These are the activations of a small neural network, seen along a few directions. Each row is one input.
In each table, some parts of the input vary, and every possible input appears once, in random order.
Descriptions start from the smaller parts, as in this example, which fits no table here: one of 2 separate values, together with either a single point or one of 11 places around a ring or (one of 4 places along a line, together with one of 5 places around a ring).
Shared parts are said once, and a part with two or three values counts as separate values.
In the rows, 128 means zero.

Rows:
row 1: [167 157 159 124 107  98 121  87 158 139 127 153 150 169 125 179]
row 2: [ 62 105 108 135 146 138 125 137 120 141 141 185  79 147 111 136]
row 3: [154  49  96  43 122 161 105 127 127 178 151 101  77  56 166  72]
row 4: [148 159 146 148 140 128 128 149 115  99  94 136 142 110 103 132]
row 5: [164 146 141 142 119 104 129  92 159 128 152 148 173 184 135 152]
row 6: [100 159 126 158 124 113 156 117 123 122 112 116 131 121 106 134]
row 7: [100 145 136 145 172 127 132 190  80  73 128 121 147 148 113  98]
row 8: [190  77 130  40 119 140 107 129 130 141 167  43 121 128 213 103]
row 9: [ 67 146 124 167 128 136 145 129 126 121 115 106 104 126 128 161]
row 10: [157  98 115  74  92 161 128 115 137 155 121  28 107  42 177  96]
row 11: [147 165 145 162  74 110 145  80 160 148  78 133 131  82  99 168]
row 12: [142 152 128 159 152 131 128 156 119  91 113 129 167 124 113 105]
row 13: [139 117 106 144 120 121 128  99 160 167 123 206 131 118  85 120]
row 14: [144 123 129 132 104 117 126  95 157 175 102 215 109 106  79 150]
row 15: [124 144 145 130 147 102 129 125 117 111 166 137 153 215 133 142]
row 16: [ 95 117 107 127 147 117 133 129 116 143 139 198 105 144  86 108]
row 17: [ 93 132 144 139 149 125 120 136 121 112 166 127 125 221 161 169]
row 18: [ 70 135 132 153 168 148 123 200  83  73 134 113 123 153 137 126]
row 19: [154  73 117  67 139 168 103 183  87 101 137  40 129  70 179  70]
row 20: [144 161 123 173  90 115 149  85 164 141  95 126 155  95 110 141]
- What is each input in this table made of? => one of 4 separate values, together with either a single point or one of 4 places along a line
- The inputs of row 16 and row 7 match in every part but the choice among 4 separate values. If row 14 is changed in the same way as row 16 into row 7, which row does it become? => row 4
- Change only the choice among 4 separate values in row 19. List by row number the other rows that result. => row 3, row 8, row 10

Rows:
row 21: [119 149 122 168 100 104 142  93 148 160  77 227 108  80  46 142]
row 22: [ 90 145 161 146 167 130 117 194  74  50 157  82 160 207 161 147]
row 23: [151  84  98  80  93 154 121 104 148 166 126  65 109  41 165  97]
row 24: [ 95 159 122 178  94 106 159  81 159 162  97 195 119 117  65 158]
row 25: [ 58 112 104 144 174 153 135 180  84 104 137 114  90 123 129  95]
row 26: [194 115 135  72 111 124 124 103 139 137 155  59 151 116 176 104]
row 27: [180  79 123  59  95 150 105 102 145 167 146  86 110  93 178 110]
row 28: [ 92 130 126 138 182 128 126 189  77  61 158 109 156 196 141 103]
row 29: [181  66 101  75  96 163 116 127 142 170 104  96 102  10 146  80]
row 30: [201 132 160  75 103 120 122 109 140 128 137  29 147 139 197 144]
row 31: [ 79 107 121 117 174 139 118 189  92 100 157 137 103 168 145 110]
row 32: [142 202 163 196 118  94 139  87 169 110 114 169 172 200 110 205]
row 33: [123 149 134 161 115  97 136  77 160 160 117 216 128 161  76 181]
row 34: [139 181 141 192 122  91 143  89 163 134 123 192 177 186  86 161]
row 35: [ 75 109 108 117 176 167 118 196  81 109 116 144  88  84  99  82]
- What is each input in this table made of? => one of 3 separate values, together with one of 5 places along a line
- The inputs of row 32 and row 30 match in every part but the choice among 3 separate values. If row 24 is changed in the same way as row 32 into row 30, which row does it become? => row 23
- Change only the choice among 3 separate values in row 28. List by row number the other rows that result. => row 26, row 34
- Change only the place on the line of 5 in row 28. List by row number the other rows that result. => row 22, row 25, row 31, row 35

Rows:
row 36: [125  82 102  95 142 156 117 156 112 137 150 123 118  96 137  78]
row 37: [161 110 127  90 123 144 121 139 128 140 113 104 109  72 139 101]
row 38: [170 102 131  91 112 136 120 137 120 132 115 101 124  82 147 108]
row 39: [115  91 127  91 138 141 119 158 101 119 146  89 103 134 166 116]
row 40: [ 91 198 150 198 136 100 149 129 122  92 106 172 166 179  72 167]
row 41: [119 107 134  87 142 140 114 152 102 110 158  76 113 138 171 121]
row 42: [148 105 119  88 141 137 115 141 110 117 157  88 139 126 155  87]
row 43: [118 159 139 179 115  82 141  86 158 148 123 224 137 186  76 179]
row 44: [176 117 141  86 117 138 113 128 120 126 123  85 135  90 149 115]
row 45: [150 119 126 103 104 138 131 104 135 140 130  62 131  90 154 121]
row 46: [157 106 117  95 143 139 114 144 121 114 155  83 147 140 174  95]
row 47: [129 108 133  93 143 142 115 155 115 106 157  72 121 151 189 129]
row 48: [152  96 119  90 116 154 111 145 128 141 111 119 109  61 130 102]
row 49: [ 70 173 129 212 150 113 143 133 125 105  95 207 140 145  58 159]
row 50: [159 119 124 111 109 140 129 109 148 139 130  54 138 103 170 131]
row 51: [118 175 150 166 115  86 140  80 158 145 126 209 154 197  78 183]
row 52: [112 170 130 177 128  93 145  82 159 153 118 228 123 178  69 174]
row 53: [101 150 125 180 125 104 135  82 159 149 117 244 123 167  65 177]
row 54: [ 97  85 116  95 142 164 109 164  99 132 145 107  90 115 152 112]
row 55: [122 101 103 109  99 150 126 120 137 152 117 100 103  57 142 102]
row 56: [134  97 109  93 150 145 124 150 117 134 147 106 117 109 144  75]
row 57: [131 175 155 183 115  90 136  85 168 141 134 207 159 207 101 188]
row 58: [107  99 124  92 149 152 118 157 104 128 144  91  89 126 160 109]
row 59: [144 105 116 108  98 136 137 113 134 146 122  78 119  81 152 114]
row 60: [103 196 156 213 134 106 147 132 133  86 111 168 168 192  92 172]
row 61: [133 115 112 107 106 142 136 114 139 152 119  83 104  70 148 103]
row 62: [ 82 192 133 209 151 105 155 132 124 105  98 193 139 157  64 158]
row 63: [ 89 182 141 211 138  94 150 134 122  99 101 188 151 167  70 162]
row 64: [143  88 111  92 138 135 122 148 111 125 148 102 130 119 150  82]
row 65: [185 117 140  97 122 141 109 132 133 125 123  76 142 105 165 122]
- What is each input in this table made of? => one of 5 places along a line, together with either one of 2 separate values or one of 4 places along a line
- The inputs of row 49 and row 63 match in every part but the place on the line of 5. If row 53 is changed in the same way as row 49 into row 63, which row does it become? => row 43
- Change only the choice among 2 separate values in row 57. List by row number the other rows that result. => row 60
- Which other rows agree with row 52 in the place on the line of 5? List them by row number. => row 37, row 56, row 58, row 61, row 62
